Read these off the array that follows.
1) What is the second entry on the main diagonal?
2) What is the first entry in the row that holds the largest entry?
3) What is the largest entry in the last column?
4) What is the 4th-last entry, reading row by row?
5) What is the bottom-left entry?
6) What is the top-right entry?
7) What is the 5th entry from the end, reading row by row?
8) What is the last entry, reading row by row?
[[134 128 121 125 130 124 132 128 139 122]
 [131 132 149 131 130 137 121 128 139 140]
 [133 122 135 110 146 130 127 126 139 111]
 [119 128 127 108 137 137 130 134 139 123]
 [126 138 130 148 117 120 133 140 139 136]
 [124 123 131 118 129 132 141 128 139 121]
 [140 133 140 141 116 125 136 118 139 136]
 [128 126 132 127 135 134 120 118 139 135]
 [127 123 113 135 125 119 151 129 139 129]
 [134 136 132 119 126 130 129 128 139 120]
 [108 138 136 111  98 143 118 134 139 118]
 [114 122 139 134 128 130 131 138 139 127]
 [125 133 135 113 127 135 139 134 139 125]]
1) 132
2) 127
3) 140
4) 139
5) 125
6) 122
7) 135
8) 125

m = ((109, 127, 106, 115, 150, 144, 129, 120, 133, 145, 134, 140, 119), (111, 139, 150, 107, 143, 106, 112, 141, 105, 120, 122, 147, 147), (127, 133, 119, 136, 146, 140, 132, 129, 131, 110, 133, 120, 111), (127, 137, 136, 110, 136, 146, 127, 112, 117, 120, 110, 144, 139), (126, 109, 118, 145, 124, 144, 109, 129, 129, 126, 122, 128, 121), (142, 117, 135, 137, 133, 122, 146, 140, 106, 109, 135, 127, 123), (109, 114, 144, 128, 117, 143, 119, 127, 106, 138, 133, 127, 118), (108, 111, 129, 112, 128, 121, 110, 128, 109, 107, 121, 133, 145), (120, 142, 129, 128, 148, 123, 150, 124, 123, 136, 121, 113, 118), (146, 144, 141, 137, 137, 110, 109, 147, 112, 143, 111, 114, 110), (112, 130, 145, 141, 138, 109, 150, 147, 133, 143, 115, 150, 135))
Find the entry just left of 130.
A: 112
The entry just right of the centre entry -> 140
The entry just right of the smallest entry: 120
The minimum -> 105

A =
[[119 141 114 143 131 113 116]
 [130 128 126 135 122 123 124]
 [132 129 129 134 121 126 126]
 [119 140 116 141 132 115 115]
 [126 133 123 133 123 119 119]
 [115 131 128 120 152 132 130]
 [135 116 142 121 124 138 141]
 [138 122 131 140 117 121 128]]
Indices start at 0.
What is the entry just left of the largest entry?
Answer: 120
The entry just right of the largest entry is 132
What is the bottom entry of the column that holds the smallest entry?
Answer: 121
What is the entry in the top-right corner?
Answer: 116
What is the entry in row 0 and column 1?
Answer: 141
The entry at row 0, column 0 -> 119
The bottom-right entry: 128
The entry in row 1 and column 2 -> 126
What is the entry just left of the smallest entry?
Answer: 131
What is the smallest entry?
Answer: 113
What is the entry at row 2, column 0?
Answer: 132
The entry in row 1 and column 0 -> 130
What is the entry directly above the largest entry?
Answer: 123
The entry at row 2, column 2 -> 129
What is the entry in row 0 and column 2?
Answer: 114
What is the entry at row 1, column 1?
Answer: 128

a =
128  152  145  118  112  112  149  135  122   99  149  127  115
127  146  140  120  117  116  143  133  123  106  143  127  117
Indices start at 0.
The entry at row 0, column 2: 145
Read off the bottom-right entry.
Answer: 117
The entry at row 0, column 0: 128
The top entry of the column that holds the largest entry: 152
The entry just left of 146: 127
The top-right entry is 115
Read off the entry directly below the largest entry.
Answer: 146

arr = [154 104 150 133 101 133 145 143]
The entry just right of the largest entry: 104
What is the maximum?
A: 154
What is the entry just right of 104?
A: 150

Read these off the row that follows.
1) Which number is the entry just left of 132?
2) Which number is the maximum?
[153 135 147 143 143 132 144 138]
1) 143
2) 153

grid =
[[110 148 134 118 132 130 132 153 113 113 108]
 [132 112 141 131 121 104 135 126 122 106 103]
 [110 108 123 123 108 116 124 115 112 110 128]
 [132 124 130 112 142 142 122 112 136 127 123]
 [141 128 104 132 108 152 114 116 145 144 133]
 [121 116 136 152 137 128 150 109 118 116 118]
 [121 110 106 134 103 141 148 125 114 137 125]
 [112 147 106 119 106 110 150 138 152 108 137]
 [123 106 123 108 132 149 110 136 107 126 139]
 [117 112 115 153 142 117 114 103 142 119 107]
 [107 130 141 118 127 141 138 126 138 127 120]
 [128 111 115 115 143 144 152 147 140 107 103]
 [136 105 153 109 142 118 127 141 122 140 141]
 [144 144 139 149 153 126 108 138 140 149 104]]
Counting starts at 0.
The entry in row 0 and column 1 is 148
The entry in row 0 and column 0?
A: 110
The bottom-left entry?
A: 144
The entry at row 0, column 2 -> 134
The entry in row 2 and column 2?
A: 123
The entry in row 1 and column 1?
A: 112
The top-right entry?
A: 108
The entry at row 2, column 1: 108
The entry in the bottom-right corner -> 104
The entry in row 1 and column 0?
A: 132
The entry at row 2, column 0: 110
The entry at row 1, column 2 is 141

M =
[[128 128 129 129 128 128 128 128 128 128 131 143 148]
 [130 140 152 131 129 129 128 127 128 127 129 128 129]
 [129 129 138 154 141 130 127 128 128 128 128 127 127]
 [128 129 129 129 130 134 147 143 129 128 128 128 127]
 [128 128 128 129 128 129 127 128 128 128 132 146 147]
 [129 128 129 129 128 128 128 128 129 136 146 146 135]
 [128 128 128 129 128 128 127 128 128 136 147 146 134]
 [128 128 128 129 128 129 128 128 129 139 151 144 131]
 [128 128 129 129 128 129 127 127 128 127 130 139 150]
 [141 153 137 130 128 128 128 128 129 127 129 127 127]
 [128 128 129 130 142 153 142 131 128 128 128 128 128]
 [128 128 129 129 128 129 128 127 129 135 146 146 135]
 [128 128 128 129 128 129 128 136 146 144 133 129 127]
 [128 128 130 137 148 133 130 128 128 128 128 128 128]
 [129 128 129 132 147 145 136 129 129 128 128 128 128]]
The last entry, reading row by row -> 128
The entry in the bottom-left corner: 129
The first entry in the row that holds the largest entry -> 129
The second entry in reading order is 128
The top-right entry: 148
What is the 2nd entry from the end, reading row by row? 128
What is the entry in the top-left corner? 128
The entry just right of the largest entry: 141
The entry just left of the largest entry: 138
The fourth entry from the end, reading row by row -> 128
The last entry in the row that holds the largest entry is 127
What is the largest entry in the last row? 147
What is the second entry on the main diagonal? 140
What is the fourth entry, reading row by row? 129
The entry at the centre: 128
The 5th-last entry, reading row by row: 129
What is the 3rd entry from the end, reading row by row? 128
What is the largest entry? 154
What is the entry just left of the centre entry? 129
The fifth entry, reading row by row: 128
